These are the activations of a small neural network, seen along a few directions. Each row is one input.
In each table, some parts of the input vary, and every possible input appears once, in random order.
Descriptions start from the smaller parts, as in this example, which fits no table here: one of 8 places around a ring, together with either a single point or one of 9 places around a ring or (one of 3 separate values, together with one of 4 places along a line).
Shared parts are said once, and a part with two or three values counts as separate values.

Other details of the inputs vary at random and push rows far along two fixed directions, the same in every table; ignore that.

A family of inputs:
r1: [3 -30 6 14 16 -3 -6 37 -25 41 -5 -4 -12 24]
r2: [18 -9 -1 -4 9 -11 -29 35 -15 28 -17 8 -18 36]
r3: [-8 19 3 -4 -14 15 17 -31 29 -26 16 -12 22 -32]
r4: [16 0 0 -11 5 -4 -52 22 5 18 -31 12 -6 14]
r5: [-4 -3 -3 16 -2 2 26 -9 -13 -16 3 -12 17 7]
r6: [10 -31 0 19 9 -8 -11 47 -25 35 -9 -10 -12 33]
r7: [2 9 -6 -16 -9 -17 -17 -6 8 2 -5 12 -11 -4]
r8: [-9 13 5 -15 -7 -14 18 -5 15 -19 38 -8 9 -39]
r9: [-11 -8 -4 29 2 24 49 10 -19 -13 12 -19 -2 21]
r10: [-3 -15 2 20 6 13 32 22 -21 4 -5 -21 -11 32]
r11: [-4 -6 6 5 11 1 3 1 -13 14 -7 0 0 11]
r12: [-4 11 -6 -15 -13 -1 -13 -24 19 -18 2 10 4 -24]
r13: [-13 -18 -8 28 -10 14 47 -17 -12 -18 -3 -20 8 3]
r14: [0 16 -4 -8 -7 3 -3 -29 23 -28 11 -1 28 -30]
r15: [4 -9 -8 1 -3 -8 5 3 -9 4 -3 3 -15 16]
r16: [-1 -19 -7 19 -4 -11 15 10 -12 9 14 -12 -13 3]
r17: [7 22 13 -35 5 -17 -45 -14 22 10 -7 27 -1 -30]
r18: [-2 15 8 -15 7 -1 -22 -20 17 -6 1 17 7 -25]
r19: [9 -3 -6 10 3 2 -1 17 -14 2 0 8 -2 23]
r20: [-10 -8 2 25 -5 24 50 -4 -10 -15 -5 -31 9 8]
r21: [3 18 10 -29 6 -9 -50 -12 35 10 -7 25 3 -27]
r22: [2 16 -11 -11 -9 -10 2 -15 8 -16 21 18 -7 -11]
r23: [-5 25 5 -16 -12 8 1 -27 23 -27 13 -2 13 -33]
r24: [14 6 3 -15 0 -11 -34 8 6 9 -20 9 0 2]
r25: [-17 -22 -14 31 -10 24 35 -16 -1 -13 -8 -19 9 5]
r26: [11 -3 3 -4 16 2 -28 25 -14 31 -12 19 -20 23]
r27: [-14 13 4 1 -8 6 36 -17 2 -23 15 -16 13 -13]
r28: [8 3 7 -20 13 -12 -25 8 -8 22 -2 16 -13 7]
Each input here is: one of 4 separate values, together with either a single point or one of 6 places along a line.
The inputs of r7 and r11 match in every part but the choice among 4 separate values. If r16 is changed in the same way as r7 into r11, which row does it become?
> r1
List by row number the other rows that have the choice among 4 separate values in common with r5.
> r2, r4, r6, r14, r19, r24

A family of inputs:
r29: [10 8 -1 -22 5 -5 -35 11 0 14 -16 26 -20 14]
r30: [-3 17 -11 -10 -17 -11 5 -30 19 -23 21 10 2 -24]
r31: [-5 -10 -9 25 -6 9 46 -13 -14 -19 1 -21 5 20]
r32: [3 -13 0 7 0 0 0 34 -13 20 -25 -14 -20 31]
r33: [-6 6 5 5 6 24 -1 -10 11 -1 -18 -7 9 -4]
r34: [4 33 4 -36 -9 -12 -27 -3 23 -10 10 16 -8 -23]
r35: [-13 -1 5 12 -3 19 30 -33 11 -24 -6 -17 30 -20]
r36: [-11 -10 5 19 0 6 49 -10 -16 -12 22 -25 18 -5]
r37: [8 14 -3 -13 -11 -11 -16 7 12 -9 6 4 0 -11]
r38: [-3 -3 0 15 9 -3 23 -12 -8 -17 28 -3 23 -16]
r39: [3 -2 -9 -5 -5 -9 -20 -1 -1 10 -7 17 -15 5]
r40: [10 23 8 -35 1 -24 -38 5 19 3 24 15 6 -32]
r41: [2 -13 -3 -1 -5 -2 -15 31 -2 23 -19 -4 -28 17]
r42: [4 3 -12 2 -8 -2 8 -11 -4 -18 9 8 9 -5]
r43: [1 -3 3 -11 9 -17 -22 7 4 20 6 15 -9 -8]
r44: [-10 -4 8 15 5 15 34 2 -15 -2 19 -15 6 1]
r45: [3 -16 10 16 22 7 -5 28 -23 30 -12 2 -14 31]
r46: [-7 -21 3 27 4 25 1 5 -2 3 -26 -18 16 19]
r47: [-1 12 -6 -3 -7 6 20 -16 5 -23 10 2 0 0]
r48: [2 -4 -5 -2 1 -8 -6 1 -13 5 -14 6 -6 14]
r49: [-2 -28 4 12 11 3 1 32 -17 35 -9 -11 -16 22]
r50: [14 21 -8 -24 -12 -16 -30 -3 18 -8 4 18 -2 -11]
r51: [-9 0 6 4 -5 15 5 -35 19 -18 -3 -7 15 -28]
r52: [5 -10 8 4 14 -11 -7 14 -15 20 -5 3 -3 11]
What do these inputs look like to the network?
> one of 4 separate values, together with either a single point or one of 5 places around a ring
The inputs of r43 and r38 match in every part but the choice among 4 separate values. If r30 is changed in the same way as r43 into r38, which row does it become?
> r50
Start at r45 and move only the place on the ring of 5, one step at a time. The first step leads to r29. Which rows follow, in order?
> r47, r34, r44
List by row number the other rows that have the choice among 4 separate values in common with r36.
> r31, r32, r35, r48, r52
Which other rows does r46 become when the choice among 4 separate values takes its other values? List them by row number.
> r33, r35, r51

A family of inputs:
r53: [1 31 -3 -21 -12 -5 -11 -23 22 -33 10 15 10 -30]
r54: [-2 3 -13 11 -5 6 43 -12 -9 -31 28 -4 15 4]
r55: [9 16 -2 -29 -4 -19 -58 -1 23 11 -10 30 -6 -24]
r56: [2 -20 9 18 18 10 -1 22 -19 24 -24 -11 1 29]
r57: [10 -9 9 3 17 -1 -16 27 -20 19 2 -1 -6 16]
r58: [-7 16 9 -12 4 -5 7 -15 3 -12 26 8 11 -25]
r59: [12 24 2 -27 -5 -5 -42 2 25 4 -19 23 -12 -1]
r60: [-8 -15 -4 21 -8 25 32 -5 -2 -10 2 -30 7 2]
r61: [7 5 6 -21 -5 -15 -28 20 13 16 -13 3 -9 3]
r62: [-8 -29 -7 33 3 6 31 -9 -21 -8 -8 -19 12 14]
r63: [1 6 -2 -16 -2 -4 -28 -21 21 -10 -1 11 4 -22]
r64: [3 -14 -5 19 0 10 14 12 -22 7 -23 -12 -3 39]
r65: [-4 25 -6 -19 -8 -7 3 -17 6 -17 20 17 0 -15]
r66: [-6 -9 -6 12 -4 -4 10 -7 -7 4 10 7 -1 2]
r67: [2 -15 3 6 -5 8 -13 34 -5 25 -24 -14 -19 20]
r68: [-10 8 -3 0 -8 -4 25 -9 4 -17 24 -9 -3 -19]
r69: [5 -5 5 -11 -1 -9 -15 18 4 18 -14 -3 -19 5]
r70: [7 2 2 -19 2 -18 -34 -4 11 15 -11 20 -12 -6]
r71: [-8 8 12 -4 9 4 21 -19 2 -11 17 0 14 -22]
r72: [-8 4 7 13 4 19 16 -17 11 -5 5 -10 20 -8]
r73: [10 -25 -7 18 5 -7 -4 18 -19 23 -5 1 -11 24]
r74: [-4 6 -4 2 -3 8 24 -15 -5 -15 0 -1 -2 7]
r75: [-13 3 3 15 4 17 32 -20 0 -21 15 -12 27 -21]
r76: [10 -15 -3 10 6 -9 -6 40 -12 23 -7 -9 -18 26]
What do these inputs look like to the network?
> one of 4 separate values, together with one of 6 places along a line
The inputs of r63 and r60 match in every part but the choice among 4 separate values. If r73 is changed in the same way as r63 into r60, which row does it become?
> r76
Which other rows does r75 become when the choice among 4 separate values takes its other values? List them by row number.
> r53, r55, r67
Which other rows does r75 become when the place on the line of 6 takes its other values? List them by row number.
> r56, r57, r58, r71, r72
Which other rows does r74 become when the place on the line of 6 takes its other values? List them by row number.
> r53, r54, r59, r64, r65

A family of inputs:
r77: [-9 0 1 11 4 4 47 -21 -6 -17 31 -8 14 -12]
r78: [-3 1 1 6 -6 13 13 -7 9 -13 6 -13 11 -11]
r79: [3 19 7 -16 5 -1 -13 10 6 -3 -4 9 3 -2]
r80: [-12 12 -2 -12 -5 -14 -2 -24 19 -21 36 10 13 -43]
r81: [-9 -28 -3 28 2 15 27 -10 -15 -2 -19 -15 1 10]
r82: [-3 8 1 -19 2 -12 -9 -2 12 13 15 5 -3 -20]
r83: [5 -8 2 0 2 3 -17 8 9 15 -23 -2 -9 12]
r84: [4 -16 0 16 13 1 -4 18 -16 14 3 7 -12 17]
r85: [6 -17 0 17 2 16 -8 17 -2 19 -22 -12 -10 21]
r86: [-9 -22 -20 32 -17 10 47 -9 -11 -23 13 -17 12 6]
r87: [3 12 4 -20 -4 -13 -30 -11 22 6 -10 14 -3 -20]
r88: [10 13 4 -14 3 3 -31 4 8 10 -6 12 -4 4]
r89: [-3 -10 8 3 -1 4 2 27 -11 21 -11 -14 -22 18]
r90: [5 8 11 -13 3 -4 -9 19 -5 14 -4 6 -19 8]
r91: [13 2 -12 0 -7 -10 -18 12 -7 8 -6 16 -13 11]
r92: [-2 35 5 -34 -4 -17 -28 -27 24 -11 9 29 7 -29]
r93: [-1 -3 -3 -7 7 2 -17 -6 -9 9 -17 15 -8 7]
r94: [-3 14 5 -11 -3 -1 -12 5 13 -9 -2 -2 6 -19]
r95: [-11 -15 -11 21 -16 7 50 -10 -10 -26 10 -27 6 12]
r96: [-3 16 6 -7 -1 -11 26 -38 3 -37 41 2 41 -39]
r97: [-5 -14 -3 23 6 22 26 -4 -13 -3 -8 -10 4 26]
r98: [3 -23 3 17 10 -6 -4 18 -18 21 -12 -15 8 14]
r99: [9 7 4 -9 6 7 -23 16 4 10 -12 6 -5 11]
r100: [11 9 -8 -10 -3 -16 -13 12 -5 3 -9 4 -20 19]
What do these inputs look like to the network?
> one of 2 separate values, together with either a single point or one of 5 places around a ring or one of 6 places along a line
The inputs of r81 and r93 match in every part but the choice among 2 separate values. If r89 is changed in the same way as r81 into r93, which row does it become?
> r90
Which other rows does r95 become when the choice among 2 separate values takes its other values? List them by row number.
> r100
Which other rows does r79 become when the place on the line of 6 takes its other values? List them by row number.
> r88, r92, r93, r97, r99
